Each row below holds a small network's activations on one input, seen along a few directions.
Each table varies a few parts of the input and shows all the possible inputs, shuffled.
A made-up example of a description, with smaller parts first: one of 3 separate values, together with either a single point or one of 9 places around a ring or (one of 5 places around a ring, together with one of 6 places along a line).
Shared parts are said once, and a part with two or three values counts as separate values.

Other details of the inputs vary at random and push rows far along two fixed directions, the same in every table; ignore that.

A family of inputs:
row 1: [ 1.45  1.80  0.01  1.35 -2.13 -3.13 -2.88  1.84  2.98 -0.79 -0.78]
row 2: [-1.75 -0.05 -1.19 -2.12  2.23  2.45 -0.10 -2.21 -2.08  2.58 -3.47]
row 3: [-2.60  0.47 -1.18 -1.37  2.11  2.50 -0.51 -2.58 -1.55  5.35 -2.41]
row 4: [-0.78 -2.71  2.05  2.41  1.09 -0.12 -0.92  0.57  1.53 -2.28  2.18]
row 5: [ 3.35  0.97  0.95 -0.02 -1.51 -4.13 -0.51  1.96  0.88 -3.59  1.37]
row 6: [-2.48 -6.11 -3.00  2.90  1.55  1.06  2.72 -0.77 -0.77 -3.31  1.05]
row 7: [-2.66  5.68 -1.67 -3.70  1.51  2.92  3.37 -0.64 -3.63  7.25 -5.15]
row 8: [ 2.32  2.32  0.36  1.46 -2.67 -1.49 -3.44  2.05  2.35 -2.65  2.17]
row 9: [ 0.28  0.40 -0.13 -0.20  0.03 -0.80 -1.04  0.95  0.79 -1.01 -2.60]
row 10: [ 0.56 -2.63  1.22  1.41 -0.18 -0.95 -2.67 -1.31  0.50 -2.74  3.28]
row 11: [ 3.30  1.75  0.48 -1.79 -3.20 -1.76  0.30  1.93  2.22 -1.87  0.64]
row 12: [ 0.48  4.81 -2.07 -2.68 -0.83  2.18 -1.41 -0.94 -0.86  1.69 -3.13]
row 13: [ 0.59 -2.61  1.49  0.95  0.67  1.03 -1.18  0.44 -0.68 -4.37  1.77]
row 14: [-1.38 -7.88  3.33  0.36  4.25  1.97  3.62 -2.72 -3.35 -1.29  2.71]
row 15: [-2.69 -5.82 -2.60  4.11  0.91  0.28  1.89 -0.79  0.23 -2.09  2.59]
row 16: [ 1.07  7.83 -1.93 -1.69 -1.90  1.03 -1.00  2.39  1.91  1.54 -4.72]
row 17: [-4.97 -3.20  1.75 -0.45  4.23  2.71  3.92 -2.70 -4.35  5.19  0.05]
row 18: [ 1.44 -2.71  2.41  1.23 -0.24 -1.47  0.64 -0.69  0.05 -0.62  3.15]
row 19: [ 0.38  4.13 -0.73 -2.81 -2.27  1.28  1.23  0.51  1.15  4.85 -0.72]
row 20: [ 4.08  3.57  0.46  0.65 -3.65 -5.57 -2.04  2.70  2.68 -1.85  2.01]
Description of these inputs: one of 2 separate values, together with either a single point or one of 4 places along a line or one of 5 places around a ring.
- The inputs of row 13 and row 8 match in every part but the choice among 2 separate values. If row 16 is changed in the same way as row 13 into row 8, which row does it become? => row 4

A family of inputs:
row 21: [ 0.64  0.04 -0.08 -0.20 -0.41  0.05  0.33 -0.10 -0.19 -0.38  0.74]
row 22: [ 2.54  4.33 -1.23 -0.44 -3.23 -1.82 -1.88  1.31  2.21  0.19 -0.63]
row 23: [-2.21  3.19 -1.45 -2.61  1.17  3.25  3.24 -0.62 -1.86  6.19 -2.91]
row 24: [ 2.47  4.41 -0.83 -0.83 -2.98 -1.64 -2.37  1.43  2.21 -0.10 -0.87]
row 25: [ 2.16  4.67 -0.54 -0.46 -2.76 -2.25 -2.47  1.51  1.80  0.14 -0.88]
row 26: [-1.54 -0.18  1.04 -0.77  1.91  1.88 -0.20 -1.13 -1.45  2.06 -0.81]
row 27: [-1.73 -0.01  0.56 -1.99  2.28  2.92  1.82 -1.14 -2.30  2.58 -1.97]
row 28: [ 1.29  7.99 -2.66 -2.01 -3.12  0.40 -0.72  1.57  1.84  4.62 -2.92]
row 29: [-0.96 -4.23  1.89 -0.04  1.92  0.41  1.51 -0.98 -1.57 -1.44  1.37]
row 30: [-0.92 -4.34 -1.06  3.37  0.14 -0.84  0.34  0.42  1.02 -3.52  1.94]
row 31: [-0.52 -2.79 -1.44  2.37 -0.05 -0.72 -0.86  0.16  0.94 -3.74  0.51]
row 32: [-1.05 -3.86  1.85  0.82  1.79 -0.41  1.60 -0.69 -0.92 -0.17  2.05]
row 33: [-1.30 -2.13  0.72 -0.75  1.91  2.15  1.11 -1.26 -1.76  0.52  0.62]
row 34: [-0.79 -3.91  2.57  0.19  2.51  0.18  0.43 -1.08 -1.50 -1.02  1.00]
row 35: [ 1.12 -2.71  2.02  0.70  0.36 -0.45 -0.82  0.04 -0.04 -3.78  2.08]
row 36: [ 0.37  0.12  0.17  0.04 -0.44  0.09  0.75  0.40  0.21 -0.02  1.16]
row 37: [-0.05  0.27  0.57  0.64 -0.42 -0.76 -0.23  0.27  0.53  0.65  1.00]
row 38: [-1.39 -2.36  1.30 -0.60  2.27  0.76  1.12 -1.22 -1.76  1.10  0.17]
row 39: [-0.30 -2.44 -0.95  2.26  0.25 -0.33 -1.29  0.26  0.91 -4.13  0.07]
row 40: [ 3.35  1.81  0.11  0.42 -3.25 -3.85 -0.91  1.89  2.01 -3.06  0.76]
row 41: [-2.26  3.30 -1.02 -3.03  1.91  4.72  0.65 -1.46 -1.84  6.00 -3.64]
row 42: [-3.00 -1.73 -2.92  0.99  1.73  2.61  1.47 -1.32 -1.14  1.34 -1.52]
row 43: [ 0.82 -1.24  1.05  1.20 -0.62 -2.01 -1.07  0.05  0.63 -1.69  1.83]
row 44: [ 3.26  1.80  0.32  0.73 -2.84 -4.33 -1.55  1.68  2.01 -2.37  0.85]
- The inputs of row 23 and row 27 match in every part but one. If row 32 is changed in the same way as row 23 into row 27, which row does it become? => row 34
- Describe the family of inputs behind these rows. => one of 4 places along a line, together with either a single point or one of 5 places around a ring
- Start at row 25 and move only the place on the ring of 5, one step at a time. The first step leads to row 38. Which rows follow, in order? => row 29, row 33, row 24
- Which other rows agree with row 40 in the place on the line of 4? List them by row number. => row 21, row 22, row 42, row 43, row 44
- Start at row 30 and move only the place on the line of 4, one step at a time. The first step leads to row 42. Which rows follow, in order? => row 31, row 39

A family of inputs:
row 45: [-6.46 -6.91  1.31  3.43  7.34  4.76 -0.68 -3.17 -2.67  1.95  0.45]
row 46: [-1.61 -7.11  4.78  0.87  1.89 -1.25  6.30 -0.94 -1.66  3.06  6.70]
row 47: [-1.55 -7.13  4.45 -2.47  4.97  3.17  2.40 -5.45 -5.42  3.15  3.44]
row 48: [-1.87 -5.99 -2.01  6.43 -1.51 -2.45  2.80  0.79  2.69 -1.20  5.84]
row 49: [-0.82  6.07  1.08 -5.43  0.72  5.05  2.65 -1.11 -3.70  6.54 -0.79]
row 50: [-2.31  4.10 -3.66 -2.76  1.10  4.33  3.35 -0.02 -3.54  2.09 -4.61]
row 51: [-2.28  4.36 -3.11 -3.12  0.49  0.16  0.16 -0.32 -1.33  4.19 -7.76]
row 52: [ 3.66  7.75 -5.27 -2.43 -3.33 -2.25 -0.85  0.75  0.15  0.96 -5.56]
row 53: [ 4.14  9.13  1.54 -5.69 -3.36  2.40 -0.87  2.06  1.78  3.66 -2.74]
row 54: [ 0.52 -6.33  0.26  2.94 -0.49  2.47 -2.01  0.75  3.54 -7.47  3.13]
row 55: [ 4.12  7.37  4.22 -1.23 -2.06 -4.15 -4.47  2.69  1.85  1.58 -0.77]
row 56: [ 2.94  0.02  2.13  3.93 -0.90 -6.53 -3.84  2.89  2.03 -7.41 -1.06]
row 57: [ 3.40 -1.36 -1.41  4.41 -4.52 -8.51  2.81  3.82  3.75 -5.75  2.80]
row 58: [-4.09 -7.36  6.45 -2.46  5.91  1.77  1.00 -4.28 -4.21  3.48  2.49]
row 59: [-2.25  3.34 -3.69  0.10 -1.32  0.40 -3.89 -0.44  2.07  3.25 -3.32]
row 60: [ 2.39 -3.88  0.79  0.55 -0.05 -0.57  0.27  1.86  1.56 -8.60 -0.24]
row 61: [ 5.13 -0.61 -2.59  3.64 -4.68 -5.34 -5.44  0.59  4.21 -7.08  3.79]
row 62: [-3.08  4.54 -5.27 -0.71 -0.20  6.53  0.33 -0.48 -1.12  3.59 -1.79]
- Describe the family of inputs behind these rows. => one of 3 separate values, together with either a single point or one of 5 places along a line
- The inputs of row 58 and row 51 match in every part but the choice among 3 separate values. If row 53 is changed in the same way as row 58 into row 51, which row does it become? => row 60
- Which other rows does row 45 become when the choice among 3 separate values takes its other values? List them by row number. => row 55, row 56
- Which other rows agree with row 59 in the choice among 3 separate values? List them by row number. => row 45, row 48, row 54, row 61, row 62
